Each row below holds a small network's activations on one input, seen along a few directions.
Each table varies a few parts of the input and shows all the possible inputs, shuffled.
Descriptions start from the smaller parts, as in this example, which fits no table here: ring(8) and (point or ring(11) or (values(3) and line(4))).
Shared parts are said once, and a part with two or three values counts as separate values.

Other details of the inputs vary at random and push rows far along two fixed directions, the same in every table; ignore that.

Rows:
r1: [ -4 -15  46  19  -2  34  28   0 -59  -1  16  16  38  27 -34 -21]
r2: [-13 -20 -13 -13   8   3  -6  10   1   5  -7  -7   0  -4  13  10]
r3: [-14  -7 -11 -21   4  -1 -10   1   6   2  -8 -14  -2   8  -5  11]
r4: [  2 -22  46  15   6  29  42 -15 -53   2  17  14  37  32 -23 -27]
r5: [ 13   8  -3 -26   4  -5   6  -2  -2   3 -11   3   3   1  12   6]
r6: [  0  15  -9 -21   1   7  -5   6  -4   8 -14   6   4  -7   1   3]
r7: [ -2  -4  -5 -26  -7   3 -16  -4   2  10  -9 -10  -2   4  -2   6]
r8: [-13  12 -14 -16  11   3   0  10   0  -1 -12   1   4  -4  -2   9]
r9: [  8   1   7 -19  -4  -1   7  12   6   8 -19  12  -1  -5   1  11]
r10: [-12  -4   0 -18   7   2 -14   6  15  -1  -7 -19   9   3   0  11]
r11: [-16 -12 -10 -16   4   1  -6   6   2   0 -11 -11  -5   1   8   9]
r12: [ 20  23  -5  40 -11 -12 -11 -16  10  -7  24  10 -14  -6   7 -17]
r13: [ -1  -1   5 -23  -4   6 -19   1  10   7 -10 -14   9  -1   3   6]
r14: [ 10   4   2  48  -8 -20   6  -2  22 -14  15  10 -21 -13  -9  -8]
r15: [ -3   1  -4 -18  10  -7  21   5   8   4 -11   0  -1   1   7  13]
r16: [ -4  -9  -4 -22  -6   6 -11   1  -3   8 -13  -6  -5  -3  11   4]
r17: [ 15  11  -8  42   1 -23   5 -15  14 -19  23   1 -17  -7   3 -13]
r18: [  8  20 -10  45   0 -16  -6 -12  15 -15  26   6 -14  -3   4 -11]
r19: [ 13 -11  -7  43 -16  -7 -18 -12   8   0  23   0 -20 -20  10 -19]
r20: [ -8   8  -3 -13   2  -2   7  20   2   0 -12   2   0  -4  -5  19]
Description of these inputs: values(2) and (line(4) or ring(6)).
Changing only the values(2) part turns r19 into r2. The same change can be made to r9. Which row results?
Answer: r14
Start at r20 and move only the ring(6) part, one step at a time. The first step leads to r14. Which rows follow, in order?
Answer: r15, r17, r18, r8

Rows:
r21: [11  5  0 16 -5 -7  4 -7  5 -1  7  5 -7 -6  0 -9]
r22: [  6   4  -3  18   0 -11   7  -6   5  -7  10   4 -10   0   2  -3]
r23: [ -4  -2   4 -11   9   4  14   4  -7   1  -6   3   9   7  -4   4]
r24: [  3  24 -35 -42   0 -25 -13  21  47   9 -34  -7 -27 -30  24  36]
r25: [ -2 -10   7 -12   4   9   0   1  -7   3  -5  -2  11   5   4   0]
r26: [ -7  -3   8 -10   3   8   7  12  -9   2  -8   6   8   6  -6   8]
r27: [ -9 -11   1  -9   8   7   3   5 -10   1  -3  -1   9   5   2   4]
r28: [ 1  0  0 18 -3 -6 -6 -6 11 -5 11 -5 -5 -1 -2 -4]
r29: [  0   9   3 -14   6   9   0   0 -11   2  -4   3  14   8   0   1]
r30: [ -6   8   1 -12  10   7   2   3  -9  -2  -3   2  14  10  -2   4]
r31: [ 1 -3 -1 20 -1 -6 -5 -3  9 -6  9 -3 -5 -4  3 -6]
r32: [ -3  -7   7 -15   0   8  -3  -1  -8   3  -5  -3   8   7  -5   1]
r33: [-12  -8   0 -11   6   9   3   3 -11   2  -5  -2   7   6  -2   2]
r34: [  3  -1  -4  16  -7  -2  -7  -8   2   0   9   0 -10  -7   1 -10]
r35: [ -5  -6   3 -14  -1   9  -1   0 -12   5  -5  -3   6   6  -4  -1]
r36: [ 10   6   3  17  -7  -6   3  -4   6  -2   6   4  -6 -10  -3  -7]
r37: [ -3 -10   3 -11   3   9   0   2 -11   5  -4   0   9   3   4   1]
r38: [ -1  -2  10 -12  -2   9   5   9 -11   6  -9   8   8   4  -4   5]
r39: [ -2   1  -5  18  -5  -5  -6  -4   4  -4   9  -5 -10  -3  -6  -7]
r40: [ 11   4  -1  15  -4  -9   5  -9   3  -3   9   5 -10  -1   4  -6]
r41: [ 1  0 -1 17 -5 -6 -7 -6  8 -7  9 -5 -8 -2 -7 -5]
r42: [ 7  1  3 16 -7 -4 -8 -8  9 -1 11 -4 -5 -3  0 -7]
What is each input in this table made of?
Answer: values(2) and (point or line(4) or ring(6))
Changing only the values(2) part turns r28 into r42. The same change can be made to r24. Which row results?
Answer: r36
Change only the values(2) part in r22. List by row number the other rows that result.
Answer: r40
Change only the values(2) part in r27. List by row number the other rows that result.
Answer: r37

Rows:
r43: [  5   7 -20  25 -12 -17 -28 -10  28  -6  14 -13 -25 -17   8  -7]
r44: [ 1  1  3 -9  6  4  5 -2 -9  1 -1  3  9  9  3  0]
r45: [-4 -8  2 -6  6  3 12  2 -8  0 -3  2  5  5  1  2]
r46: [-10 -18   2  -8   0   9  -8   0  -6   3  -1  -9   6   5  -1  -1]
r47: [-6  3  4 -6  3  6  3  5 -7 -1 -3  2  8  7 -8  4]
r48: [-4  0 -1 -7  9  3  9 -1 -8 -2 -1  1  8  8  1  1]
r49: [ 1 -7  5 -8  3  4  9  0 -8  3 -3  4  5  6  4  1]
r50: [ 10   3  17  57 -10   4   1 -17 -14 -12  33   8   2   2 -18 -31]
r51: [ -1  -4   7  -7  -2   8   3   5 -10   5  -6   4   6   0  -3   0]
r52: [  3   3   7 -11   1   6   3  -3  -9   4  -3   2   9   6  -2  -2]
r53: [  9  12 -13  30 -14 -21 -12   0  28  -5   8   0 -29 -21   1  -1]
r54: [ -3  11 -26 -35   3 -18  -9  19  35   7 -27  -7 -19 -19  19  30]
r55: [ 4 -5  9 -9 -2  5  6  0 -8  6 -5  3  6  3 -1 -1]
r56: [-7  1  3 -5  9  4  6  4 -4 -3 -2 -1 10  7 -5  4]
Changing only one part turns r49 into r44. The same change can be made to r55. Which row results?
Answer: r52
What is each input in this table made of?
Answer: values(2) and (point or ring(6))
Change only the values(2) part in r43. List by row number the other rows that result.
Answer: r46
